Small tables with named rows and columns. After each table, cells are looked up by row and column.

tisinas:
	gaf	poko	dazike	rol	ronis	narinas	bomina	mudoni	refofu	gol
dur	5.426	-5.469	2.700	5.383	2.458	-1.822	-2.972	8.030	1.761	3.262
kas	-7.541	-2.184	-6.742	1.745	-7.758	-1.745	7.313	-0.428	5.116	-7.453
vom	-7.023	-1.744	-6.775	1.947	-8.085	-1.754	7.453	-1.081	4.749	-7.533
tad	8.021	1.394	-1.006	-5.557	-0.583	-1.901	-0.898	-6.736	-2.201	-9.029
zut	-3.767	1.699	-1.879	-1.601	-9.522	-1.960	3.051	-5.865	7.101	3.987
moza	-7.006	-1.740	-6.774	1.979	-8.098	-1.788	7.447	-1.085	4.751	-7.582
dibi	0.594	3.853	4.433	8.843	6.074	5.064	1.106	-0.894	-9.131	3.294

bomina of kas: 7.313
mudoni of vom: -1.081
gol of dibi: 3.294
rol of dur: 5.383
ronis of moza: -8.098
ronis of vom: -8.085
dazike of dur: 2.700
mudoni of dur: 8.030
gol of zut: 3.987
ronis of tad: -0.583
ronis of dur: 2.458
narinas of vom: -1.754
gaf of kas: -7.541
bomina of vom: 7.453
mudoni of moza: -1.085
refofu of moza: 4.751
narinas of tad: -1.901
poko of moza: -1.740
dazike of dibi: 4.433
Which row has the largest bomina? vom

kabu =
	rorumem	bazov	tar	mar	kud	rarome	lorabe	feku	vom
tiv	68	55	32	57	83	34	42	83	47
kadav	78	50	61	22	80	50	42	61	32
totike	81	47	36	39	65	46	47	65	44

What is the feku of kadav in kabu? 61
What is the rarome of tiv in kabu? 34
What is the lorabe of tiv in kabu? 42
What is the mar of totike in kabu? 39
What is the lorabe of totike in kabu? 47
What is the vom of totike in kabu? 44
What is the rorumem of kadav in kabu? 78
What is the kud of kadav in kabu? 80
What is the bazov of tiv in kabu? 55
What is the vom of kadav in kabu? 32
What is the tar of tiv in kabu? 32
What is the feku of totike in kabu? 65
What is the feku of tiv in kabu? 83
What is the rorumem of tiv in kabu? 68
What is the rorumem of totike in kabu? 81
What is the vom of tiv in kabu? 47
What is the rarome of totike in kabu? 46
What is the kud of tiv in kabu? 83

zeg
         libata  lus  rik  rudut  modam  denelu  bon  gopifi  gukiza
tavi         62   87   94     76     29      51   43      18      55
lodavid      83   56   83     45     60      90   83      58      83
zotekif      75   68   88     57     48      74   67      41      72
zurogof      79   62   86     52     53      82   75      49      77

zurogof, lus: 62
tavi, rik: 94
lodavid, gukiza: 83
tavi, libata: 62
zurogof, gukiza: 77
lodavid, lus: 56
zurogof, modam: 53
lodavid, rudut: 45
lodavid, libata: 83
tavi, rudut: 76
zurogof, gopifi: 49
lodavid, modam: 60
zotekif, rudut: 57
lodavid, bon: 83
tavi, gukiza: 55
zurogof, bon: 75
lodavid, gopifi: 58
zurogof, denelu: 82
zotekif, rik: 88
Row with the largest libata: lodavid

Table pumose
|  | les | nug | zumeli | dem | rizug | fav | gav | relerol |
|---|---|---|---|---|---|---|---|---|
| bal | -25940 | 99987 | 54195 | -14337 | 29598 | 86760 | -75367 | 55241 |
| duzirom | 67899 | -69057 | 11238 | 59373 | -50653 | -27344 | 35946 | -33814 |
| pavosos | -14309 | 32127 | 1237 | -35986 | 36542 | 32830 | -7657 | 64347 |
| val | 59138 | -8176 | 60218 | 85807 | -56167 | 19003 | -22387 | -50115 |
| tar | -23883 | 69659 | 20248 | -31159 | 44590 | 54870 | -29105 | 62389 |

rizug of duzirom is -50653
dem of val is 85807
gav of tar is -29105
gav of duzirom is 35946
les of val is 59138
relerol of tar is 62389
nug of bal is 99987
gav of pavosos is -7657
rizug of bal is 29598
gav of bal is -75367
relerol of bal is 55241
les of bal is -25940
nug of tar is 69659
fav of tar is 54870
relerol of duzirom is -33814

bamubab =
         simi  lidu  merepa  rumol  sor  fop  foz  nilenak  fem
disa      175   142     132    151  150  171  173      133  142
pasidap   134   178     151    149  146  170   31      168  170
vutoger   127   146     159    169  131  115  180      157  122
ter       137   155     149    115  153  153  101      142  172
vipumu    131   163     150    139  155  149   87      154  165
gikaz     153   160     143    126  162  162   94      144  176
lig       165   137     136    152  134  147  201      138  132

vipumu, nilenak: 154
pasidap, nilenak: 168
disa, fem: 142
ter, foz: 101
vipumu, sor: 155
lig, nilenak: 138
ter, fop: 153
gikaz, fem: 176
gikaz, fop: 162
vipumu, simi: 131
pasidap, foz: 31
vutoger, merepa: 159
pasidap, sor: 146

Table rog
columns: mepupi, marad, rel, dugazu, fudipes, biti, ged, mar
ner: [7, -38, -46, 9, 20, -28, -70, -18]
tiv: [21, -35, -43, 6, 29, -32, 32, -28]
bis: [-21, -6, -22, -23, -34, -7, 7, -58]
bef: [26, -6, 1, 1, -69, -57, 13, 16]
fosus: [-23, -23, 13, -50, 8, 7, 6, -18]
kugenuf: [-31, -28, 4, -17, 41, -33, -21, 38]
tavibe: [-41, -10, -3, -61, -2, 2, 99, 34]
sus: [23, -22, 63, -30, -28, -27, -26, 73]
zene: [17, 4, -9, -23, 47, -75, -16, -35]
gug: [-40, -1, -9, -12, 81, -6, 77, 54]
fakel: [-15, -4, -45, -29, -36, 76, 30, 12]

tavibe, fudipes => -2
gug, biti => -6
fosus, fudipes => 8
bis, mar => -58
kugenuf, marad => -28
kugenuf, mar => 38
tavibe, biti => 2
ner, ged => -70
kugenuf, mepupi => -31
kugenuf, rel => 4
zene, biti => -75
fosus, ged => 6
tiv, rel => -43
bef, fudipes => -69
bef, biti => -57
gug, rel => -9
sus, rel => 63
bef, mar => 16
tavibe, mar => 34
fosus, mar => -18

sopop
         tekeki  bese  dok  vin  suf  pav  kabi  ribobo  dur
zisa        132    70   84   80  100   53    75      56   69
kof          69    70   42  100  133   82   181      15  131
foma         80    81   66   67   84   73    73      61  112
lemi        126   157  123   59  146  207    59     155   44
fonavu      139    90  125  153   62   33   135      98  124
fulev        88   100   93   86  124  117   112     109  105
zaman        85    87   98  105   48   53   160     115   68
tep          92   115  128   54  128  133   114      80   87
rukurus      41   139   94   98   61  128    52      47  111

kabi of fonavu is 135
dok of rukurus is 94
dok of tep is 128
kabi of kof is 181
suf of zisa is 100
bese of rukurus is 139
kabi of fulev is 112
bese of fonavu is 90
dur of zisa is 69
suf of fulev is 124

nuv:
fields: kopu, tenamo
teg: [8927, 6212]
kirez: [4637, 5742]
lar: [2090, 4097]
vomizav: [4817, 3578]
potu: [3456, 2365]
kesizon: [6594, 3302]
dap: [4547, 6823]

tenamo of lar: 4097
tenamo of vomizav: 3578
kopu of dap: 4547
kopu of kirez: 4637
kopu of teg: 8927
kopu of vomizav: 4817
tenamo of dap: 6823
tenamo of kesizon: 3302
kopu of kesizon: 6594

nalomid:
columns: kol, tifebu
rulu: [219, 231]
dag: [199, 201]
mir: [49, 95]
rotiren: [49, 134]
lize: [42, 112]
taf: [185, 231]
furoru: [138, 203]
sorori: [71, 83]
gobilo: [28, 74]
mub: [191, 125]
luzomis: [203, 128]
pum: [79, 126]
sarip: [201, 203]

kol of luzomis: 203
kol of mir: 49
tifebu of sarip: 203
kol of pum: 79
kol of taf: 185
kol of gobilo: 28
tifebu of lize: 112
tifebu of furoru: 203
kol of rulu: 219
kol of sorori: 71
tifebu of taf: 231
kol of dag: 199
kol of rotiren: 49
tifebu of gobilo: 74
kol of furoru: 138
kol of lize: 42
kol of sarip: 201
tifebu of mir: 95
tifebu of pum: 126

